A small network was trained on invented records. Each row is its activation on one of them, seen along a few directions.
Each row is followed by the record's values for the fields B, L, K, F, G, H.
Not every record has every field; a missing one is left out.
The largest differences between rows may come from other fields.
Random noise pushes rows far along 2 fixed directions. That doesn't count. These rows show it; they differ only by the noise:
[-111  165  297  -38  -79   37  149  -42  -72 -236  -70   -8  230 -166
 -140  163  153]
[-170   48  -69   60  -17   35  -44   44 -203  304  136 -217   66 -268
 -123  100  316]
[ -63  153  330 -128   23   -7  131  -46  -73  -97 -123  -39  240   20
 -196  187  311]
[-297   44 -247  296 -237  135  -58   78 -237  135  316 -205   -4 -725
   10   26   -5]

[ 270  405  502 -194  223   96  310 -315  160    6 -401   70   46  559
   77  365  281]	{B: b2, L: l1, K: k1, F: f1, G: g2, H: h1}
[ -61   41   38  -96  239  -92  -47   95 -111  457  -25 -254  102   49
 -220   93  415]	{B: b2, L: l1, K: k2, F: f2, G: g1, H: h2}
[-209   47 -190  425 -362  173  122   61   -2 -356  221   28 -173 -765
  224  -36 -588]	{B: b2, L: l1, K: k2, F: f2, H: h2}
[-122  176  161  -23   47   41  127  -19   37 -185  -31 -125   74  -61
   40   39 -156]	{B: b2, L: l1, K: k1, F: f1, H: h1}
[ 145  -63 -215  285 -319  218   33  -69 -145  117  111  264  -78 -362
   91  180  220]	{B: b1, K: k1, F: f2, G: g2, H: h1}
[-107  -14  249 -256  231 -130   41   74  160 -213 -248 -192  122  281
 -100 -121 -110]	{B: b2, L: l1, K: k1, F: f1, H: h2}
[ -46   33    4   88  -81   43   65   27   30  -36   -1  -43   44 -187
   36   87   47]	{B: b1, L: l1, K: k1, F: f2, G: g2, H: h2}
[-266  -76 -103  212 -218   36   -3  164   33 -491  168  -13   63 -605
   -1 -211 -515]	{B: b2, K: k1, F: f1, H: h2}
[  77  -56  187  -91 -136  -46  -15    1  115 -491 -141  288  108   34
   15 -121 -249]	{B: b1, L: l1, K: k2, F: f1, G: g1, H: h1}
[ 193 -309 -342  194  -91   62 -130   49  -29  193   70  266 -153   -6
   15 -101  179]	{B: b2, K: k1, F: f1, G: g2, H: h2}
[ 211    3  -42  193 -228  213   43 -162   26  -92  -36  370  -59  -38
  145  135  113]	{B: b2, K: k1, F: f1, G: g2, H: h1}
[-151  -10 -210   82  140  -28  -81   78   -6  245  112 -345 -153  -81
   86  -69  -84]	{B: b1, L: l2, K: k1, F: f2, H: h2}
[  20 -135  -93    9  -17  -29  -57  101 -103  118   78  -12   44 -107
 -128  -18  174]	{B: b1, K: k1, F: f2, H: h2}
[ -73  370  435  -99   48  -17  280 -135   89 -453 -168 -109  143  -72
   45  222 -281]	{B: b1, L: l2, K: k1, F: f2, G: g1, H: h2}
[ 139  470  411  -69  135   76  272 -279  100  -58 -243  -18   -4  402
  100  389   74]	{B: b1, K: k1, F: f2, G: g1, H: h1}
[  99  191  -63  230  -20  157   75  -99 -117  400   82    3 -101 -159
  110  340  402]	{B: b1, L: l2, K: k1, F: f2, G: g1, H: h1}
[ -85  -87  -79   -4    6  -55 -152  114 -139  277  192 -153   17 -231
 -164   -7  263]	{B: b2, L: l2, K: k2, F: f2, H: h1}
[   0   31   32  -14   78  -59   58  -52  169 -227  -76  -32  -77  327
   78 -118 -351]	{B: b2, K: k2, F: f2, H: h2}
[-157  114 -130   90  157   25  -11   56 -127  440  172 -343    4 -175
  -32  125  287]	{B: b1, L: l2, K: k1, F: f2, H: h2}
[ -89   86 -193  376 -309  218  134   -5  -70  -79  161   67  -27 -594
  132  142  -99]	{B: b1, K: k1, F: f2, G: g2, H: h2}
[  39 -338 -203   -9  -50 -142 -235  152 -125  299   93  130   38  -62
 -189 -107  345]	{B: b2, L: l2, K: k2, F: f2, G: g2, H: h1}
[ -71  -45  123  -77   25  -58   17   70  134 -395  -82   42   57  122
  -30 -172 -382]	{B: b2, K: k1, F: f1, H: h2}
[  -2  -56  125  -10  -65  -60  101   -5  165 -505 -131  156   44  160
  -11 -128 -365]	{B: b2, K: k2, F: f2, H: h2}
[-256  124  150 -117   81  -21   10   63  -59  -96   54 -222  210 -224
 -125  -25   84]	{B: b1, L: l1, K: k2, F: f1, H: h1}
[  34  155 -101   83   55   71   76 -106    5  241   65 -169 -145   52
  137  103   -7]	{B: b1, K: k1, F: f2, H: h2}
[ 199  108  560  -95 -165   78  336 -158  183 -784 -368  478  315  107
  -69  106  -22]	{B: b2, L: l1, K: k1, F: f1, G: g2, H: h2}
[-252    4   26 -152  258 -134  -47  177 -176  480   96 -391  209  -69
 -342    8  517]	{B: b2, L: l1, K: k2, F: f2, H: h2}
[ 256 -435 -368   90 -202   17 -247   51  -99  230  116  369  -74  -24
   48  -70  323]	{B: b1, L: l2, K: k1, F: f2, G: g2, H: h1}
[ 180 -147  148   23 -241   29   -7    5  -75 -281   10  581  256 -198
 -141   58  353]	{B: b1, L: l2, K: k2, F: f1, G: g2, H: h1}
[ 186 -283 -172 -133   78 -135 -210  130  -70  456  -44  117  -40  284
 -170 -115  362]	{B: b1, L: l1, K: k2, F: f1, G: g1, H: h2}
[  29   78  150 -113  128  -50  103    6  -86  243 -102  -55  204   53
 -186  136  427]	{B: b1, L: l1, K: k1, F: f2, G: g2, H: h2}
[  87  -19 -192   42  -10    6 -112  -61  -20  218   29    2 -131  227
  102  -36  -61]	{B: b2, K: k2, F: f2, G: g1, H: h1}
[  21  -82 -340   83   75   12 -251   57 -151  684  154 -207 -196    2
   66  -38  219]	{B: b2, L: l1, K: k2, F: f2, G: g1, H: h1}
[  41 -378 -385   25  -16  -95 -266  140   -2  296  118   39 -227  263
  -24 -276  -29]	{B: b2, K: k2, F: f2, H: h2}
[ -93  350  253  -61  112   45  189 -162  134 -228  -63 -102   27  185
   63  138 -154]	{B: b1, K: k2, F: f1, H: h1}
[-240  108 -284  228  -27   74  -20   46  -26  120  219 -244 -198 -316
  115  -47 -336]	{B: b1, K: k2, F: f1, H: h2}

Which values does each new row have?
[-105  154  132  -10   19   28   62   11  -46  -26   66  -87  101 -243
  -74  157  150]	{B: b1, L: l2, K: k2, F: f1, H: h1}
[-318  271  160   57   85   -5  180   52  -55  -59   79 -354   60 -356
  -79  115 -129]	{B: b2, L: l1, K: k2, F: f2, H: h2}
[ 115   84  193 -223   76  -81   10  -80    7   19 -149   94  111  301
  -97   30  146]	{B: b1, L: l1, K: k2, F: f1, G: g1, H: h1}
[-151  184  153  -60  162  -57  121  -11   13   14   -6 -264   42   47
 -100   63  -26]	{B: b2, K: k2, F: f2, H: h2}
[-283   77 -108    9  133  -57  -73   95  -43   34  208 -306   64 -217
  -99 -153 -122]	{B: b1, K: k2, F: f1, H: h2}
[ -49  112 -196  323 -266  175   50  -29   23 -143  147  111 -146 -403
  268  -59 -461]	{B: b1, L: l1, K: k2, F: f1, G: g1, H: h2}
[ -73 -199 -287    2  135  -68 -211  160  -24  364   80 -214  -39  -77
  -34 -227   93]	{B: b2, L: l1, K: k1, F: f1, G: g2, H: h2}
[-243  297  444  -94   35    7  272  -62  229 -779 -195 -139  162   -6
   77  -49 -632]	{B: b2, L: l1, K: k1, F: f1, H: h2}
[-171   37  -31  118 -113   54   31   98 -110    0   76  -36   68 -426
  -84   55   31]	{B: b1, L: l1, K: k2, F: f1, G: g1, H: h2}
[ -34 -179 -412  139  -10   50 -250   84 -131  488  264 -140 -214 -170
  117 -137   43]	{B: b2, L: l1, K: k1, F: f1, H: h1}
[-224  191   80  -14  132   57   55   34  -52  107   87 -361   44 -260
   -4    4    7]	{B: b2, L: l1, K: k1, F: f1, H: h1}
[  31  184  308   81 -210  134  290 -102   70 -623 -166  253  133 -288
   84   89 -359]	{B: b2, L: l1, K: k1, F: f1, G: g2, H: h2}
[ -50  -46  112 -147  160  -58   22   45   34  -97 -110 -111   94  185
  -96  -95   -7]	{B: b2, L: l1, K: k1, F: f1, H: h2}
[-182  130  -38  -45  200  -88   43   27   45  144  -33 -452 -137   83
   69   16 -228]	{B: b1, L: l1, K: k1, F: f2, H: h2}
[ 209 -310 -311    5 -121  -24 -283   29 -106  299   70  297  -99  151
  -39 -116  209]	{B: b1, K: k2, F: f1, G: g1, H: h1}
[-169   29 -128   28   87   -6  -52   57   -1  156   78 -364  -43  -85
   52  -53  -70]	{B: b1, L: l1, K: k1, F: f2, H: h2}
[  72  -13 -216 -113  227  -92 -234  -19 -131  842   43 -321 -185  383
  -84   59  382]	{B: b2, K: k2, F: f2, G: g1, H: h1}
[ 152 -144 -398  135  -64   49 -208  -54 -141  517  140  160 -237  139
   84   23  217]	{B: b1, K: k2, F: f1, G: g1, H: h1}
